These are the activations of a small neural network, seen along a few directions. Each row is one input.
In each table, some parts of the input vary, and every possible input appears once, in random order.
A made-up example of a description, with smaller parts first: line(4) and (point or ring(9) or (values(3) and ring(8))).
Shared parts are said once, and a part with two or three values counts as separate values.
In the rows, 128 means zero.

Other details of the inputs vary at random and push rows far along two fixed directions, the same in every table; ignore that.

Table:
R1: [125 111 123  62 141  97  87  79 170 142 165 128 113 137]
R2: [139 116 132 100 148  84 128  73 200 141 157 133 124 104]
R3: [183 155 154 122 126 128 138 102 121 110  99 159  96  80]
R4: [ 89 111 107 179  86 170 138 165 121 136 123 120 172 134]
R5: [165 167 147 120 135 119 106 108 108  97 114 154  82 130]
R6: [126 103 117  85 148  58 128 106 175 136 174 122 119 131]
R7: [142 125 137  99 176  70 124 104 171 152 151 108 121 128]
R8: [136 111 120  92 143 116 130  97 218 149 159 129 119 105]
R9: [104 107 127 180 115 158 151 175  98 153 100 102 189 138]
R10: [108 105 129 134 185 104 132 154 160 164 139  88 160 171]
R11: [127 155 127 192 105 115 141 152  77  95 109 147 122 121]
R12: [159 150 152 125  97 105 115  71 101 107 113 147 113  90]
R13: [116 142 107 162  64 157 122 158  64  95 109 161 117 110]
R14: [123 162 127 186 105 157 121 161  76  85 106 158 116 154]
R15: [101  90 109 143 146 123 157 146 197 166 148 108 168 124]
R16: [142 150 136 129  82 128 104  78 116  97 127 156 111 102]
R17: [104 114 135 183 138 166 140 165 116 127 101 128 173 168]
R18: [134 183 133 112 113 183 126  77 111 106 135 126  81  88]
R19: [166 149 147  98 129 110 110 113  94  87 117 160  83 139]
R20: [147 143 130 160 104 130 152 179  54  93  94 153 116 122]
R21: [119 114 134 179 141 172 156 183 117 140  91 119 170 146]
R22: [143 146 127 113  93  94 106  86  94  99 128 159  97  93]
R23: [175 154 156 100 108 153 105  94 106 115 100 147  98 108]
R24: [138 106 143  63 169  85  99  91 146 157 138 106 131 140]
R25: [114 139 112 169  84 126 132 159  77  74 126 165 117 139]
R26: [ 73 120 106 135 151 148 163 121 162 173 161  63 160 111]
R27: [ 75 104 112 166 116 156 118 175  87 131 119 121 174 180]
R28: [166 162 131 133 117 104 136 122 115 108 120 149  81  87]
R29: [ 95  85 122 120 159  93 126 141 132 169 138  90 178 152]
R30: [138 118 147  71 144 115  93  66 180 149 151 119 128 139]
R31: [ 90 101  93 178 108 128 165 206 106 125 132 125 159 148]
R32: [110  92 135 142 172 109 147 133 173 164 132 100 181 144]
R33: [151 148 129 106 107 113 108 109 109  79 138 172  79 134]
R34: [ 99  83 114 126 157  73 147 153 154 151 156 100 162 157]
R35: [100 111 136 182 118 139 139 151  92 140 103 107 191 147]
R36: [157 165 123 124 109 141 115 124 129  98 131 162  71 114]
R37: [114 106 118 121 175 130 133 168 174 170 140  93 145 166]
R38: [131 145 138 202  96 141 150 140  79  91  91 160 142 111]
R39: [ 96 107 139 182 127 156 134 163  88 143  96 102 197 167]
R40: [ 84 106 101 148 148 103 130 149 181 148 167 107 153 156]
R41: [177 154 153 117 127 157 124 111 124 107  97 161  93 108]
R42: [ 95  90 111 132 124 124 142 136 174 174 148  94 177 126]
R43: [ 76  98 110 184 112 121 140 173  78 137 116 111 184 148]
R44: [ 93  85 123 105 164 117 109 140 143 168 138  93 170 177]
R45: [166 169 134 113 120 139 113 122 123 100 122 160  68 117]
R46: [142 143 130 154 104 159 137 186  58  89  93 155 111 151]
R47: [155 153 149 131 119 148 113  97 125  93 112 170 104 123]
R48: [134 115 134  87 130  83 112  61 182 150 158 117 133 107]
R49: [125 112 133  83 134 116  96  72 188 148 160 119 135 139]
R50: [ 93  92 118 138 152 138 130 130 196 152 152 117 168 162]
R51: [ 99 113 123 166 104 187 131 169 112 141 111 118 171 156]
R52: [ 86 126 106 189 121 149 130 177 121 118 134 131 151 172]
R53: [136 137 120 163  94 121 155 176  68  94 107 152 115 117]
R54: [ 88  85  99 108 136 138 117 155 162 166 155 105 156 156]
R55: [101  91 113 132 150 155 139 148 203 162 149 115 160 149]
R56: [ 88  98 104 173 109 136 148 188  87 147 113 110 174 134]
R57: [127 159 125  79 138 142 129  57 169 138 166 100  90  78]
R58: [155 111 149  69 159 116 115  92 170 171 131  98 136 123]
R59: [137 125 112  97 150  82 134 114 195 153 165 118 106 108]
R60: [102  92 137 122 154 136 116 126 156 169 131  91 182 171]
R61: [ 88 105 103 152 151  89 140 147 173 154 162 103 158 147]
R62: [ 65 101  96 179  98 138 126 172  96 126 132 123 175 157]
R63: [172 157 147 114 116 161 120 105 135 101 109 171  86 105]
R64: [140 140 141 155 119 126 133 163  54  88  96 149 125 153]
R65: [164 149 133  97 113 132 119 133 106  91 124 165  74 129]
R66: [176 147 145  99 130 116 129 137  91 100 106 151  86 122]
R67: [126 146 129 160  97 145 124 163  60  74 108 168 114 160]
R68: [143 107 132  53 160 112 101 108 160 162 139 110 117 135]
R69: [131 143 145  75 184 144 138  80 157 167 142  68 121 107]
R70: [160 153 138 108  85 157 103  90 122 106 121 159  94 102]
R71: [133 148 143  65 177 153 128  72 164 160 148  78 107 110]
R72: [136 109 114  65 134  82 114  93 171 156 160 120 111  97]
R73: [107 109 120 193 120 151 169 177 124 137 106 124 170 122]
R74: [117 106 123 125 181 119 142 170 167 173 134  87 151 159]
R75: [154 146 117 109  95 113 127 129 115  86 137 167  75 106]
R76: [178 167 141 121 130 108 131 120 110 110 111 148  79  92]
R77: [ 85 112 111 198 109 154 145 160 133 117 125 138 171 145]
R78: [152 110 134  56 157  82 114  97 154 162 141 109 116 105]
R79: [109  86 122 103 164 123 127 160 138 178 127  86 166 155]
R80: [176 202 153  98 113 138 135  42  90  97 120 134  54  40]
R81: [153 147 132  96 102 146 100 116  94 107 115 157  89 117]
R82: [169 151 146 117  94 120 124  87 108 115 110 146 103  75]
R83: [155 172 148  45 156 150 113  39 165 136 156 105  69  87]
R84: [143 146 153 178 121 155 137 141  79  97  80 152 140 133]
R85: [134 141 133 174 108 118 143 167  46  85  99 152 130 140]
R86: [144 112 118  58 147 100 117 115 186 134 169 134  92 138]
R87: [148 180 148 120 134 155 145  83  87 119 114 108  97  73]
R88: [126 161 108 186  82 154 138 170  91  89 115 161 103 114]
Each input here is: ring(8) and (point or (values(2) and ring(5))).
- The inputs of R11 and R40 match in every part but the ring(8) part. If R53 is changed in the same way as R11 into R40, which row does it become? => R75
- The inputs of R49 and R12 match in every part but the ring(8) part. If R50 is changed in the same way as R49 into R12, which row does it become? => R38
- The inputs of R85 and R6 match in every part but the ring(8) part. If R35 is changed in the same way as R85 into R6, which row does it become? => R48
- Which other rows does R32 become when the values(2) part takes its other values? List them by row number. => R3
- Which other rows agree with R41 in the ring(8) part? List them by row number. => R5, R17, R19, R23, R37, R44, R46, R60, R68, R71
- Which other rows does R1 become when the values(2) part takes its other values? List them by row number. => R54
- Which other rows does R75 become when the ring(5) part takes its other values? List them by row number. => R4, R8, R13, R88

Table:
R89: [178 138 145  62 142  71 104  89 138 112 137 154  74 114]
R90: [154 166 129 119  92 133 114  82 119  93 129 162  81  82]
R91: [149 142 146 117 138 141 126 123 100 128 106 123 121 123]
R92: [ 63 101  94 191 118 158 158 183 137 151 137 100 186 144]
R93: [123 118 139 132 150 137 134 140 116 150 112 100 157 142]
R94: [152 141 147 112 139 144 120 120 110 127 107 126 120 130]
R95: [110 106 111 141 126 105 131 160 138 124 144 134 140 152]
R96: [100 114 107 156 109 115 139 144 145 131 145 128 147 126]
R97: [159 164 126 121  91 113 117  94 123  86 135 172  74  92]
R98: [ 96 113 125 193 122 160 140 206  60 124  94 122 175 178]
R99: [ 96  75 104 104 154  85 123 146 191 160 171 109 156 165]
R100: [156 165 151 143 105 164 119 127  52  93  83 150 107 120]
R101: [ 67 102  93 205  98 154 150 198 123 129 133 127 178 160]
R102: [145 129 124  71 141 103 113  66 204 144 166 128  98  96]
R103: [148 138 138  67 155 118 120  57 194 151 158 110 102  94]
R104: [ 96  97 101 116 136 103 127 128 189 153 171 113 145 141]
R105: [138 126 121 124 111 104 118 135 129 104 136 160 111 134]
R106: [171 184 157 126 106 168 123  87  80  94  94 148  82  85]
R107: [ 96 126 131 196 125 181 149 198  66 130  87 108 179 164]
R108: [154 156 136 153  89 126 115 150  47  71  92 180  96 133]
R109: [150 154 126 167  74 118 125 142  60  67 104 184 100 114]
R110: [160 155 133  84 123 109 115  61 167 115 152 145  77  81]
R111: [ 96  67 105  91 170  72 130 144 212 175 181  97 160 162]
R112: [ 90  91 119 168 151 140 147 204 103 154 112  97 185 182]
R113: [133 156 134 151 102 158 137 106 104 113 112 136 121  93]
R114: [171 182 155 124 104 165 125  88  77  97  93 147  83  80]
R115: [ 98  97 127 102 173 144 134 116 184 187 149  68 167 144]
R116: [102 126 119 145 129 158 146 128 139 148 133 105 151 121]
R117: [164 118 139  54 166  64 105  94 174 136 152 134  93 133]
R118: [183 156 157  99 126 118 106 106  92  98 105 163  81 119]
R119: [ 75 124  96 225  77 160 157 202  80 108 116 140 166 144]
R120: [113  73 132  84 198  82 128 137 190 192 154  76 170 167]
R121: [163 114 140  57 163  56 107  90 170 138 150 133  99 126]
R122: [164 164 149 154 105 144 123 146  42  80  82 166  99 128]
R123: [ 72 101 111 162 142 169 152 157 159 167 140  87 187 150]
R124: [144 128 126  76 141  92 119  62 197 146 164 122 102  86]
R125: [ 99 102 114 175 125 132 138 202  94 124 111 133 164 181]
R126: [160 144 153  75 152 124 121  60 158 147 132 108 106  91]
R127: [ 81  93 112 117 161 141 139 122 196 184 162  73 173 141]
R128: [152 176 149 160  91 191 130 119  59  91  80 152 105 101]
- The inputs of R110 and R97 match in every part but one. If R102 is changed in the same way as R110 into R97, which row does it become? => R101
- The inputs of R99 and R100 match in every part but one. If R95 is changed in the same way as R99 into R100, which row does it become? => R107
- Describe the family of inputs behind these rows. => line(5) and ring(8)
- A walk changes only the ring(8) part. It starts at R120 and steps to R93. List the rest of the walk in order. => R126, R113, R124, R96, R109, R121
- A walk changes only the ring(8) part. It starts at R111 and steps to R119. List the rest of the walk in order. => R92, R116, R114, R91, R112, R89
